Each row below holds a small network's activations on one input, seen along a few directions.
Each table varies a few parts of the input and shows all the possible inputs, shuffled.
Descriptions start from the smaller parts, as in this example, which fits no table here: one of 3 separate values, together with either a single point or one of 11 places around a ring or (one of 5 places around a ring, together with one of 6 places along a line).
Shared parts are said once, and a part with two or three values counts as separate values.
In the rows, 128 means zero.

Other details of the inputs vary at random and push rows far along two fixed directions, the same in every table; ignore that.

Rows:
R1: [ 99 150 151 120 132 126  83 134 138 156 108]
R2: [189  88  96 133 168  91 168 183 185  46 160]
R3: [176  94  81 160 161  78 171 205 154  50 161]
R4: [115 128 116 126 117 169 141  92  73 159 118]
R5: [124 151 111 130 142 190 104 105 110 182 113]
R6: [138 119  88 122 149 208 166  86  88 157 137]
R7: [ 41 154 224 107  44  83  67  64  93 182 109]
R8: [140  94 119 134 140 115 143 143 141 107 155]
R9: [151 141  77 130 132 203 181 108  97 157 131]
R10: [ 38 185 227  96  78 102  32  76 128 187  79]
R11: [167  80 105 136 158  89 152 172 160  76 159]
R12: [134 130 115 116 118 182 152  96 114 154 124]
R13: [128 120 119 129 134 130 142 117 100 120 133]
R14: [115 131 185 128  88  35 110 154 173  91 135]
R15: [151 124 102 139 140 108 159 151 126  85 135]
R16: [124 144 101 126 157 191 114 129 116 160 106]
R17: [ 96 123 180 121  92  56  99 123 123 123 125]
R18: [134 146 112 127 113 177 159 101 104 152 117]
R19: [151 121 101 141 134 106 158 157 125  99 137]
R20: [114 125 180 130  93  27 107 154 150  80 118]
R21: [135 100 130 124 130 120 136 125 129 117 134]
R22: [145 131  87 119 132 211 170  93 104 168 136]
R23: [112 126 169 133 138  45  71 190 190  93 128]
R24: [142 148  81 135 170 220 126 104 103 167 116]
R25: [146 112 119 128 128 128 149 138 153 113 151]
R26: [106 148 154 132 123 130  76 122 138 158 118]
R27: [121 151 144 120 106 129 141 105 124 131 120]
R28: [153 122 110 142 167 135 108 158 147 116 121]
Description of these inputs: one of 4 places along a line, together with either one of 2 separate values or one of 5 places around a ring.
The inputs of R9 and R18 match in every part but the place on the line of 4. If R1 is changed in the same way as R9 into R18, which row does it become?
> R16
Change only the choice among 2 separate values in R26. List by row number the other rows that result.
> R23
Change only the place on the ring of 5 in R18. List by row number the other rows that result.
> R4, R12, R20, R21
Change only the place on the ring of 5 in R7. List by row number the other rows that result.
> R3, R8, R14, R25
